Each row below holds a small network's activations on one input, seen along a few directions.
Each table varies a few parts of the input and shows all the possible inputs, shuffled.
Descriptions start from the smaller parts, as in this example, which fits no table here: values(2) and (point or ring(9) or (line(6) and ring(8))).
Shared parts are said once, and a part with two or three values counts as separate values.

A family of inputs:
r1: [ -7  -2  -1 -12  11 -16  -1 -47 -16  26  20   4  -4 -13]
r2: [-21   1   5  -5   3 -11 -36 -17 -10  16 -31 -20   1 -12]
r3: [  5  -8 -10   3 -23   1  -1 -11 -19 -25  22 -12  25 -20]
r4: [ 21 -13  -1  18  -8  14  13  12  24 -24  20  14  15  -3]
r5: [ 11  15  17  10 -20 -12   7 -14 -35  12 -23 -25  18  -4]
r6: [-12  15   9   4   4  -4 -13  11 -32  16 -22 -39  16   0]
r7: [  4  -3 -26 -27 -14  -3   5   2 -32   4  13 -18   8  17]
r8: [-24  -8 -30   2  -8   5 -10  -4 -22 -11   5 -14 -22 -11]
r9: [ 17   7   8 -11   8   1 -10  24  20  -7   8  -7 -12  48]
r10: [-22 -11  -7  14   2  -2  18   7  32   4   0  23 -26  -9]
r11: [-14  -8  28  -3   6 -10 -10  -6  34  -8 -16  29 -17  -2]
r12: [ 10  -4   9   2  30  -5  11 -19  25  23  17  33 -13   1]
r13: [ 27  12  28  24   4  -4  23  18   8   5 -25  12   8  13]
r14: [  7   9 -14  -2  11  16  15   9  16  24  14  38   4   1]
r15: [  5  11  -2 -26  -8 -15 -24   1 -23  -8  11 -33  -3  31]
r16: [-34  -7 -21   4 -16 -13   6 -21  -6   7   2  -4 -18 -21]
r17: [  7  -4  -9   2  10  32   5  24  22 -34  10  -1   3   5]
r18: [ -7  11 -27 -14 -10   3   3 -19 -26  28  16   9  13 -14]
r19: [ 42  -1  22  18  -4   0  24   5  18 -11   2  21  10  -9]
r20: [-14 -13 -13   9  11  17   4  25  15 -13   4  13 -30   1]
r21: [ -8  -4  19   5  24   0 -23  13  30  11 -33  11  -7   2]
r22: [ 22   2  15  -2 -23 -10  13 -20 -24  -8   6 -13  23 -29]
r23: [ 19  -5 -14 -13   5  10  17  28  10   2  10  12  -1  34]
r24: [-34  -6  19 -11 -14 -14 -22 -35   0  -2 -12  -3  -9 -12]
r25: [  6  16  17  14  25   3   0  40   9   9 -29  -4   9  14]
r26: [ -4  -2 -22  -5  -8  19 -12  -4 -20 -34  12 -25  10  -7]
Question: Changing only one part turns r19 into r22. The same change can be made to r21. Which row results?
Answer: r2
Question: Describe the family of inputs behind these rows.
Answer: values(2) and (line(4) or ring(9))
Question: Start at r15 and move only the line(4) part, one step at a time. The first step leads to r7. Which rows follow, in order?
Answer: r18, r1

A family of inputs:
r27: [ 20   9  -2  -3  -6  15 -21  44 -22 -48 -17 -46  15  27]
r28: [ 54  15   7  11 -10  14  10  46 -11 -31   0 -25  35  32]
r29: [ 22   5  29  18  13  -4  10   4  26  -1 -11  29  -1  -8]
r30: [ -3  -6 -24 -26  -3   2   3 -16  -9  -4  23   3  -4   0]
r31: [ -8  -9 -28 -10 -19  -6  -2 -18 -13  -4  26   2  -5 -12]
r32: [-14   0 -24  -4  13   9  12  19  12  10  19  14  -6  10]
r33: [ -1  -3 -18   5   6  21   8  21  16   2  14  22  -9   1]
r34: [ -9 -12 -20  12 -17   5  17 -20 -15  -8  25 -12  -1 -28]
r35: [ 15 -15  42  15   6  -4  12  -6  31  -7  -2  24  -4  -4]
r36: [ 20  -1  22  10   8  -3  16  13  24   7 -22  25   7   4]
r37: [ -5  -8  -8  12  10   3   4   3  35 -14  17  30 -24  -7]
r38: [-20   5  -3 -12 -16 -11 -20 -22 -21  -2 -10 -23   4 -16]
r39: [ -1 -17 -14  -1   8  11  13  15  30  -8   1  27 -10   0]
r40: [  2  12  12   5   8 -10  16  12   8  28  -2  10   3  20]
r41: [-18  -1  19   9  12 -11 -19  -2  22  -7 -25   9 -23  -8]
r42: [ 13   2   7   7 -19  -5  12 -22 -26   4  -2   3  24 -20]
r43: [ 32  -7 -27  -3 -16  23   8  40 -10 -53  23 -20   0  37]
r44: [21 12 12  1 13 -1  8  9 -1 27  3 -1 12 17]
r45: [ 13   1  17  20 -16 -10  25 -26 -21   3  -2 -14  10 -22]
r46: [ 10   7   9   0 -27 -17   7 -25 -14  12   9  -5  16  -7]
r47: [-15   4   5  -9  12  -8 -18   1  -8  18 -14 -20 -18  19]
r48: [-15  -6   9  -1  11  -2 -13  13  20   3 -38   4  -7  -2]
r49: [12 13 16 13 -1  1 14 13 13 19 -9 22 -1 12]
r50: [-23   1  -8   2 -16  -4 -21 -18 -29   0 -12 -18  14 -27]
r51: [  4  -7 -24 -14  15   8   6   7  -3   7  20   6 -11  12]
r52: [ -6 -11 -28  -2 -19   9   6 -19 -23 -11  18   8   5 -23]
r53: [-23   5  -1 -21  -5 -19 -22 -20 -15   8  -7 -24  -4   1]
r54: [-20  12   2   5   8   7 -16  19   9   9 -23   2  -8   0]
r55: [-30   7   3  -8  12 -10 -10  10   1  17 -19  -8 -15  16]
r56: [-18 -16  24   9  14   3 -22   2  26 -11 -16   4  -6 -18]
r57: [-16  11  -4 -14   8  -6 -30 -16 -16  18  -7 -22  -5  12]
r58: [-24  -1   3  13 -13  -9  -7 -22 -23  -2 -10 -36   1 -30]
r59: [ -6 -30   5   4   6  11   8  -4  35 -23  20  28 -22  -8]
r60: [ 22  15   9 -10  12  -2   4 -14 -12  19   1   4  13  13]
r61: [  1   3 -29 -15  10  13  -6  -8  -6   7  27   2   0   8]
r62: [ 16   9   8 -15  -3 -12   5 -15 -12  15   4  -2  20   0]
Question: Describe the family of inputs behind these rows.
Answer: values(3) and (point or line(11))
Question: Changing only the values(3) part turns r36 into r39. The same change can be made to r44. Which row results?
Answer: r51
Question: List by row number the other rows that have the values(3) part in common with r56.
Answer: r27, r38, r41, r47, r48, r50, r53, r54, r55, r57, r58
Question: Which other rows does r33 become when the values(3) part takes its other values? List them by row number.
Answer: r49, r54
Question: Which other rows does r60 become when the values(3) part takes its other values? List them by row number.
Answer: r57, r61

A family of inputs:
r63: [ 11   1 -32  -4 -13   8   6   8 -45  -9  14 -24  17   1]
r64: [-27  19 -11 -18  -7 -14 -30  -4 -22  20 -10 -26 -10   9]
r65: [ -8  -7 -31 -24 -11   4   3 -17 -25   5  34 -14  16   7]
r66: [-26   1   1  14  -9 -10   3 -45 -12  16  -2  -5   8 -41]
r67: [-10  -7  27  29  15   2  17  -6  31  13  -1  34 -11 -26]
r68: [ 18 -13 -16  -6  13  14  24  18  30   4  31  20  -7  24]
r69: [ 29   6  40   8   7  -8   5  28  22  -8 -17   8  17   3]
r70: [  0  -2  -7 -22 -23 -15  -6 -42 -19   2  25  11  -1 -25]
r71: [ 20   1  26   2  31  -5 -19  21  19   8 -24   5  -3  26]
r72: [  4   8  11 -17   0 -11 -35 -12 -32  15 -16 -36   2   5]
r73: [ 31   0  15  24  -8  13  32  21  17 -16  -8  10  11  15]
r74: [  9  13  23  -3 -17 -18  -4 -14 -28  -6 -10 -38  24 -11]
r75: [ 34   8 -20  16  12  26  28  34  14 -15   9   8   1  18]
r76: [-35   4  -6 -11  -1  -7   1 -27 -24  20 -17 -10  -7 -21]
r77: [-36 -15 -27 -10 -13   3 -26  -9 -12 -36   7 -32 -18 -10]
r78: [-15  14   3   4  22  -3  -5  22  31  12 -19  13 -14  37]
r79: [-16  -5  10   6  21   6   6  11  24  21 -21  37 -14  -4]
r80: [-16 -22 -17   4  10  19 -14  28  43 -36  -2  13 -21   9]
r81: [ 20  -8   7   0   5   0   9 -13  33   1  22  50 -11  -4]
r82: [ 14   3   3   6 -32  -4   6  -3 -43  -9   4 -24  21 -10]
Question: Changing only one part turns r72 into r71. The same change can be made to r77. Which row results?
Answer: r80
Question: Describe the family of inputs behind these rows.
Answer: values(2) and (point or ring(9))

A family of inputs:
r83: [ 18   2 -27 -11 -28   1  12 -20 -45 -10  34 -22  17  -4]
r84: [  1  -2  15   1  14  -6   1  18  36   1  -9  23 -23  23]
r85: [-14   1  17  -4   7 -13 -22  -9  -1   0 -16 -21  -7   2]
r86: [ -7  -5  22  17  11  -7  17   5  39  14 -18  34 -18  -6]
r87: [ 10   2   4  11  11   6  11  41  25   1 -13  13 -11  29]
r88: [-28  -3  -6 -21 -15  -9 -29 -24 -22  -9  -7 -28  -1 -12]
r89: [-30  -8 -21  -8 -18 -16   2 -51 -31  23  21  -6  -3 -32]
r90: [ 15  15   4  -6  15   3  -1  22  -6  22 -13  -1  11  21]
r91: [ 13  -9 -15  14  23  29  14  44  39 -16   9  30 -12  18]
r92: [  4   9  15 -13  18 -11 -11  -3  10  22  -8  10  -2  17]
r93: [ 11   2  -9  -4 -32  -1  -7  -7 -33 -26   9 -31  26 -12]
r94: [-35  -7  -1  -1 -19 -12 -16 -39 -25   5 -14 -14   2 -42]
r95: [ 33 -10  -3  16   8  28  27  31  33 -32  21  31   5  11]
r96: [ 31  -2  16  15  -2   6  23  28  24 -16   2  14   7  20]
r97: [-22   0  22  15   3 -16 -10 -24  -2  12 -22  -8  -3 -27]
r98: [-22  -1 -27 -28 -13 -10 -11 -37 -32   8  25 -18 -10  -2]
r99: [-17   6 -20 -11 -21   2 -21  -1 -38 -12  -8 -38  11  -9]
r100: [ 24   3  13  10  -9   0   2   6 -14 -17  -4 -27  20   1]
r101: [  0 -12  -1   3  24  14   3  21  53 -13  14  41 -24  10]
r102: [ -4   8  21   2  14 -11   3 -17   8  35 -14  24   2 -13]
r103: [ -3  10   3   6   4   2 -13  12 -19  -2 -21 -32   3   8]
r104: [-11   5 -40 -19 -18   1  -2 -13 -48   7  23 -31   5   1]
r105: [ -7 -14   5  18  21  16  16   6  55  -2   7  55 -21 -15]
r106: [38 10 13 -1  1  3 12 11 -5  5  3  0 25 15]
Question: Describe the family of inputs behind these rows.
Answer: line(4) and line(6)
Question: Changing only the line(4) part turns r98 into r89. The same change can be made to r84. Which row results?
Answer: r86
Question: Start at r83 and move only the line(6) part, one step at a time. The first step leads to r93. Which rows follow, in order?
Answer: r100, r106, r96, r95
Question: Which other rows does r103 become when the line(6) part takes its other values? List them by row number.
Answer: r87, r90, r91, r99, r104

A family of inputs:
r107: [ 17 -12 -26   3  10  25  19  26  25 -20  33  26 -10  13]
r108: [ -8  11 -11 -18 -17  -7 -29  -1 -43  -9 -11 -52  13   9]
r109: [-20  -6 -43 -23 -24   3  -9 -25 -37  -9  32 -22   3 -13]
r110: [40 10 17 11  9  9 18 37 17 -2 -6 12 13 29]
r111: [-39 -16 -13  -7  10  -3  -5 -23  24  12   9  29 -31 -19]
r112: [-19  -7  20  13   5 -14   4 -30  22  18  -8  28 -13 -31]
r113: [ 37  -5   5  20   2  19  32  25  23 -19  14  27   8   7]
r114: [-13   7  32   7  15 -19  -5 -16  14  30 -27  13 -10  -8]
r115: [  1   0 -11  -4 -30  -6   2 -32 -45  -4  15 -28  24 -25]
r116: [-30   2  22   3  22 -12 -22   2  23  15 -36   4 -26   3]
r117: [ 10  13   0  -8 -18 -11  -8 -15 -50   8  -5 -40  26  -3]
r118: [ 25   4   7   5  15  17   2  53  27 -20  -9   3   1  38]
Question: Describe the family of inputs behind these rows.
Answer: values(3) and line(4)
Question: Changing only the line(4) part turns r115 into r108. The same change can be made to r112. Which row results?
Answer: r116
Question: Which other rows does r117 become when the values(3) part takes its other values? List them by row number.
Answer: r110, r114
